These are the activations of a small neural network, seen along a few directions. Each row is one input.
In each table, some parts of the input vary, and every possible input appears once, in random order.
Descriptions start from the smaller parts, as in this example, which fits no table here: values(3) and (point or ring(9) or (line(4) and ring(8))).
Shared parts are said once, and a part with two or three values counts as separate values.
In the rows, 128 means zero.

Other details of the inputs shift rows strongly along two fixed directions, in all tables alike. That doesn't count.

Table:
row 1: [ 49 129 174 132 127 108 180 131 120 139 143]
row 2: [157  62 120 163  92 213 122  71 139 118  98]
row 3: [ 46 150 180 125 142 100 163 127 119 120 142]
row 4: [111 109 159 173 138 136 163 101 154 140 158]
row 5: [136 133 156 147 147 122 147 115 117 139 139]
row 6: [204  84 128 175 114 205 113  82 126 134 113]
row 7: [171 162  88  84 149 128  93 165 130 113 123]
row 8: [ 59 109 181 151 115  92 188 117 127 135 142]
row 9: [171 161  90  96 132  99  87 160 111 132 128]
row 10: [128 151 119 109 141 112 124 151 146 131 150]
row 11: [158  74 128 167  95 226 102  74 135 115  93]
row 12: [ 46 130 182 129 136  93 186 116 128 128 144]
row 13: [123  75 130 163 108 172 136  97 126 129 103]
row 14: [133 166 119 108 157 106 130 152 130 121 135]
row 15: [180 157  81  97 137  98  77 158 109 128 121]
row 16: [104 140 118  95 110  95 130 158 121 118 119]
row 17: [162 156  76  98 135  94  84 163 134 133 124]
row 18: [168 157  74  90 127 104  78 167 132 131 131]
Each input here is: values(2) and (line(4) or ring(5)).
Q: Changing only the values(2) part turns row 10 into row 4. The same change can be made to row 18. Which row results?
A: row 17
Q: Change only the values(2) part in row 7. List by row number the other rows that result.
A: row 14
Q: Change only the values(2) part in row 1. List by row number the other rows that result.
A: row 13

Table:
row 19: [172  90 111 169 113 159 117  95 153 129 127]
row 20: [ 58 183 184 107 181  74 188 146 115 125 159]
row 21: [ 64 164 166 118 157  49 187 158 143 145 183]
row 22: [142 109 168 167 124 189 149  83 127 126 134]
row 23: [141  78 118 154 104 178 124 101 131 113  89]
row 24: [145 146  82  82 136 145  96 163 140 114 111]
row 25: [127  97 134 161 109 131 133 107 119 148 127]
row 26: [182 161  91 102 153 113  85 153 114 128 127]
row 27: [ 90 134 149 132 130 143 141 123 141 131 141]
row 28: [130 137  85  89 127 124  91 158 114 106  88]
row 29: [106 138 181 140 148 138 151 112 121 128 143]
row 30: [140 149 108 116 129 114 106 149 140 143 144]
row 31: [122  87 147 172 119 175 147  79 152 116 124]
row 32: [123  83 145 165 123 184 158  87 156 123 124]
row 33: [134 136  88  76 112 127  93 154 113 106  98]
row 34: [162 157  96  92 155 143  87 147 112 106 108]
row 35: [139 136  83  74 115 126  94 160 118 100  87]
row 36: [183 161 102 102 145 113  83 156 117 131 127]
row 37: [108  78 157 164  98 171 140  80 124 126 110]
row 38: [142  99 124 156 112 186 110  91 147 115 113]
row 39: [131 132 106 116 121  91 123 155 122 129 119]
row 40: [112 113 142 140 109 102 155 126 126 139 135]
row 41: [106  80 152 167 106 174 145  81 123 132 108]
row 42: [164 133  78  92 106 106  87 156 114 127 114]
row 43: [176 153 102 113 156 112 111 146 120 128 129]
row 44: [130  81 152 175  94 144 141  86 125 146 128]
row 45: [ 64 170 168 117 153  58 181 163 140 157 187]
row 46: [191 163  97 102 137 124  90 154 117 127 133]
row 47: [ 51 160 168 123 142  37 178 157 113 149 160]
row 48: [104 131 157 157 126 110 149 112 144 144 162]
Q: What do these inputs look like to the network?
A: values(2) and (line(4) or ring(5) or ring(6))
Q: Changing only the values(2) part turns row 28 into row 47. The same change can be made to row 27. Which row results?
A: row 30
Q: Change only the values(2) part in row 45. List by row number the other rows that result.
A: row 24
Q: Change only the ring(6) part in row 23. List by row number the other rows that result.
A: row 28, row 33, row 35, row 37, row 41

Table:
row 49: [ 67  36 149 187  43 135 194  83 132 149 105]
row 50: [195 166  68  52 169 138  91 188 142  86  82]
row 51: [249  33 102 211 102 206 130  71 166 140 103]
row 52: [181  37 147 233 118 165 165  52 114 160 143]
row 53: [114 132 143 129 131 201 117 104 156 137 128]
row 54: [ 52 189 175 100 185  65 134 153  81 119 146]
row 55: [207 153  15  77 151 181  37 166 154  70  94]
row 56: [204 148  61  76  90 125  34 159 103 127 124]
row 57: [104 182 141  87 190  77 146 150 102 118 118]
row 58: [112 145 150 160 131  90 167 121 174 154 165]
row 59: [135  90 185 217 107 133 151  84 103 162 144]
row 60: [139 189  82  66 123  91  81 182 142 154 142]
row 61: [ 28  87 139 111 109 109 148 114 128  99  88]
row 62: [  4 207 233  84 143  77 197 163  95 118 208]
Q: What do these inputs look like to the network?
A: values(2) and (point or ring(6))
Q: Changing only the values(2) part turns row 49 into row 61. The same change can be made to row 56. Which row results?
A: row 62
Q: Start at row 56 and move only the ring(6) part, one step at a time. The first step leads to row 60. Which rows follow, in order?
A: row 58, row 51, row 52, row 59
Q: Change only the values(2) part in row 50. List by row number the other rows that result.
A: row 51
